A small network was trained on made-up records. Each row is its average activation on records with the value named, seen along a few directions.
Values that are neighbours, or in one group, have similar rows; names and order tell nothing.
(in the rows, 500 means zero)
Random noise pushes rows far along 4 fixed directions. That doesn't count. These rows show it; they differ only by the noise:
[331 446 475 483 567 379 563 535 487 503 547 410 441 469 456]
[458 569 502 537 541 249 533 472 424 486 485 565 609 377 509]
[534 491 413 414 473 467 588 482 530 562 432 474 584 536 451]
[711 601 421 523 456 693 402 569 494 559 534 536 468 574 397]
[415 524 477 518 567 375 522 495 514 518 466 454 553 420 483]
[410 465 439 468 553 510 535 526 569 549 477 375 478 506 442]


DOM, 17 values:
lof: [380 482 478 482 495 414 619 509 550 500 427 417 528 506 469]
gori: [271 415 503 533 573 485 486 473 513 505 592 454 383 469 523]
nulos: [582 485 470 464 425 586 502 526 546 514 424 423 534 554 454]
veguf: [578 657 490 608 501 567 370 567 481 500 524 557 492 458 449]
zod: [540 538 592 635 504 587 357 636 418 402 665 474 291 512 455]
mifug: [446 512 492 518 527 568 454 547 585 495 439 351 487 493 459]
dibiv: [588 457 497 460 480 598 492 499 607 517 360 372 560 548 519]
dak: [424 303 540 351 492 500 652 447 563 499 451 407 453 555 567]
beru: [651 583 399 430 421 500 595 399 547 583 351 581 744 524 487]
mavo: [596 487 467 423 468 669 493 393 605 575 385 527 615 569 564]
refu: [432 448 608 521 534 496 453 538 535 431 502 410 418 455 541]
notib: [128 302 418 354 571 313 752 448 558 516 493 356 467 535 508]
padu: [584 545 547 504 502 565 462 407 560 521 392 594 657 464 621]
fub: [449 452 497 503 509 549 499 446 477 512 550 541 454 525 539]
tem: [355 416 444 459 532 593 547 451 603 555 510 403 434 570 474]
tes: [553 278 508 215 323 384 777 467 420 454 503 568 516 666 538]
riti: [662 274 399 183 340 693 727 400 647 619 327 466 616 748 537]
The values of DOM form a ring.
Name the neighbours of veguf, in listed order.
Answer: lof, beru
Name the neighbours of padu, in listed order.
Answer: mavo, riti
Name the neighbours of gori, in listed order.
Answer: fub, tem
Name the neighbours of dibiv, in listed order.
Answer: zod, refu
Fewest steps between mifug and tes?
Answer: 5
